Each row below holds a small network's activations on one input, seen along a few directions.
Each table varies a few parts of the input and shows all the possible inputs, shuffled.
Descriptions start from the smaller parts, as in this example, which fits no table here: one of 3 separate values, together with either a single point or one of 11 places around a ring or (one of 5 places around a ring, together with one of 6 places along a line).
Shared parts are said once, and a part with two or three values counts as separate values.

Other details of the inputs vary at random and push rows far along two fixed directions, the same in every table; ignore that.

Rows:
row 1: [ -9  32  15 -16  -4  20 -12 -24  14  -5  -5 -41 -14   3   1]
row 2: [-12  18   4  -3  -5  -1  10  -6  29   0  17   1   8  -2  -1]
row 3: [ 10   3  10  11  -4  -6  -2  11 -37  -5 -16 -15  -1   5 -13]
row 4: [ -1 -21  -9   8   3 -21  25  17  24   5  24  54  25  -9   1]
row 5: [ 11  21   0  20 -12 -22  -1  12 -24  14 -10 -12  -4   5   1]
row 6: [  4  -1  -6   9  -3 -23   9   9  -4  19   2   8   9  -5   8]
row 7: [-16  20  15 -21  -1  17 -10 -23  10   2  -6 -47 -11  -4   2]
row 8: [ 12 -28  -5   4   6 -11  10  13  -4   5   2  31   8  -6   3]
row 9: [  9  -3   5   8   0 -11   0  10 -39   1 -15 -11   0  -1  -4]
row 10: [-18  18  10 -22   5  18  -3 -17  33 -14   6 -13  -1   0  -1]
row 11: [  9  11   8  10  -4   1  -5   6 -17  -5 -11 -10  -9   9  -9]
row 12: [-19  19  19 -14  -6  22  -5 -24   7 -13   0 -44  -2   3 -10]
row 13: [-19 -10   5 -26   8  11   6 -15  35  -3  11   0   7  -8   5]
row 14: [-12   7   3 -15  -1  11  -7 -16  15   2   2 -21  -5  -5   7]
row 15: [  3 -15  -6  12  -2  -4   4   8 -10  -4   4  18   8   3  -8]
row 16: [-17  21   5 -17  -6  22 -11 -27   7   4   4 -41  -6  -2   2]
row 17: [ 17   2   4  11  -4  -8  -7   6 -34   9 -18 -18 -10   1   1]
row 18: [-18 -11   0 -16   5  14  10 -11  38 -12  18  17  11  -5   1]
row 19: [ 7 -2 -9 13 -4 -5 -3  8 -6 -4  1 16 -1  8 -4]
row 20: [ 13  -4 -11  11   1  -5  -2  10  -5   6  -1  19  -6   4   6]
row 21: [-12  -5  -6 -12   7  13   6  -6  45 -11  20  25   3  -3   5]
row 22: [  8  -9 -11   0   8  -6   3  10  19   3  -2  31  -5  -2   8]
row 23: [-11  15   7  -7  -1  16  -3 -12  18 -11   2 -17  -6   4  -4]
row 24: [ 10  -3   6   6  -3 -10  -3   8 -38   3 -19 -17   0   0  -6]
row 25: [  0 -30 -17   0   5  -6  10   6   8   5  16  36  12  -7   4]
row 26: [-20  11  10 -11  -5  -4  10 -17  14   9  11 -22  14  -5   0]
row 27: [ 14   2  -1  12  -8  -7  -9   5 -34  11 -15 -16  -7   4   1]
row 28: [11  2 -6  6  8 -9 -3 13 -5  0 -7 14 -7 -2  7]
row 29: [  1 -30 -10  -1   7  -6  11   7  12   4  10  33  11  -8   5]
row 30: [-17   2   7 -15  -3  13  -4 -21   9  -2   8 -21   4  -4  -2]
row 31: [  9   0 -17  11  -3  -5  -6   6  -6   5   0  15  -5   5   4]
row 32: [  3 -24  -3   0   7  -4  14  12  13  -5   6  36  11  -1  -2]
row 33: [  6   8   2  14  -5   0  -7   5 -19  -3  -7  -7  -6  12  -6]
row 34: [  8   9  -7  12  -6  -3 -13   3 -18   5  -8  -9 -11   8   0]
row 35: [ 15  -2  -3  13  -4  -9  -5   7 -31  10 -16 -14  -9   0   1]
row 36: [ -9   2   0 -14  14   9   7  -2  36 -14  14  20   4  -5   4]
row 37: [-16  31  18 -16  -6  22  -9 -20  12 -12  -6 -42 -10   7  -7]
row 38: [11  2 -7  4  1 -2 -3  4  4  2 -3  8 -7  2  6]
row 39: [  5 -15  -2  10  -1  -4   5  10 -11  -3   2  17   8   7  -5]
row 40: [-15 -11  -7 -11   4  13   9  -9  28  -8  22  20  14  -2  -2]
row 41: [  4 -21 -18   0   4  -7   3   5  11   9  10  31   3  -7  11]
row 42: [-12  -6  -3 -21  15   5   3  -7  35   0  11  14   3 -16  15]
row 43: [-15  -1   8 -15   1  12   1 -17  12  -2   4 -21   2  -5   0]
row 44: [  3  -9   4   5   6  -6   6  14 -12  -8  -3  14   6  -2  -5]
row 45: [  7  -1 -11  13  -4  -2  -3   9  -9  -3   4  15  -1   9  -5]
row 46: [  9  -5   4  12  -7  -7  -5   4 -39   6 -12 -17   0   5  -6]
row 47: [ 16   0   1   8   0 -11  -5   9 -34   9 -20 -14  -7  -1   1]
row 48: [ 10  13   2   6   2  -4 -10   7 -16   3 -14 -12 -14   2  -1]
row 49: [ 15   9  -3  16  -7  -8 -12  10 -28   4 -16  -9 -14   9   0]
row 50: [  8 -12   4   7   1  -4   6   9  -9  -5  -2  16   6   2  -6]
Description of these inputs: one of 5 places around a ring, together with either a single point or one of 9 places along a line.
Question: Changing only the place on the ring of 5 turns row 32 into row 37. The same change can be made to row 40. Which row results?
Answer: row 45
Question: Which other rows does row 10 become when the place on the ring of 5 takes its other values? List them by row number.
Answer: row 3, row 24, row 47, row 48
Question: Start at row 36 and move only the place on the ring of 5, one step at a time. The first step leads to row 28. Which rows follow, in order?
Answer: row 42, row 9, row 44

Rows:
row 51: [ -2  14  15   6  -5  -1  -3   1 -20 -10 -12 -24  -3   5 -12]
row 52: [  4 -16 -14 -11  18   2   2   1  35   4   6  34  -7 -12  19]
row 53: [ -4  19   1   2  -8  10  -9  -9   4  -4   1 -17  -9  10  -3]
row 54: [ -7  28   9  -5  -7  21 -18 -18  -8  -8  -8 -42 -15  12  -8]
row 55: [ 17 -12  -5  25  -9 -12  -4  20 -46  -1 -14   8   2  11 -12]
row 56: [ 12 -18 -10   2  10  -1   4  14  17  -7   3  41  -3  -1   6]
row 57: [ 22  -8 -20  21  -2 -18  -5  18 -18  18  -7  24  -9   2  10]
row 58: [ -1 -14  -9   5   1  -2  11   5  14  -4  18  30  12   0  -2]
row 59: [-15  11   7  -7   0   6   6  -7  20  -7  12  -2  10   0  -3]
row 60: [-10  13  -2 -24  12  11  -2 -14  42   2   5  -2  -9 -10  16]
row 61: [ 10 -23   4  10   1 -13   7  11 -37   3 -10   3  10  -4  -6]
row 62: [  4 -18  -1   8   1 -19  16  13 -12  11   7  18  19  -7  -2]
row 63: [  9 -30  -5   9  -5 -14   8  11 -29   5   0  12  13  -2  -5]
row 64: [-12   8  22 -10  -8   2   2 -10 -17   0  -8 -42   6  -3  -8]
row 65: [-14   7  14  -4 -16   4   0 -16 -18   4   0 -43   9   1  -9]
row 66: [ 11  -1   6  13  -3  -5  -5  13 -40  -8 -16 -10  -2   8 -13]
row 67: [  4   3 -12  -2   8  -6   1   3  23  12   6  18  -6  -8  15]
row 68: [-13  24   5 -12   0  13  -2 -14  33  -7   9 -10  -4   2   2]
row 69: [ -1  20   9  -4   0   7  -6  -3   7  -8  -8 -17 -11   5  -2]
row 70: [-12  -5 -14 -24  12  15  -3 -17  50   3  16  20  -5  -9  19]
Question: Changing only one part turns row 56 into row 69. The same change can be made to row 61. Which row results?
Answer: row 64
Question: What do these inputs look like to the network?
Answer: one of 4 places along a line, together with one of 5 places around a ring
Question: Which other rows does row 59 become when the place on the line of 4 takes its other values? List them by row number.
Answer: row 62, row 67, row 68
Question: Start at row 58 and move only the place on the ring of 5, one step at a time. The first step leads to row 55. Which rows follow, in order?
Answer: row 66, row 51, row 59
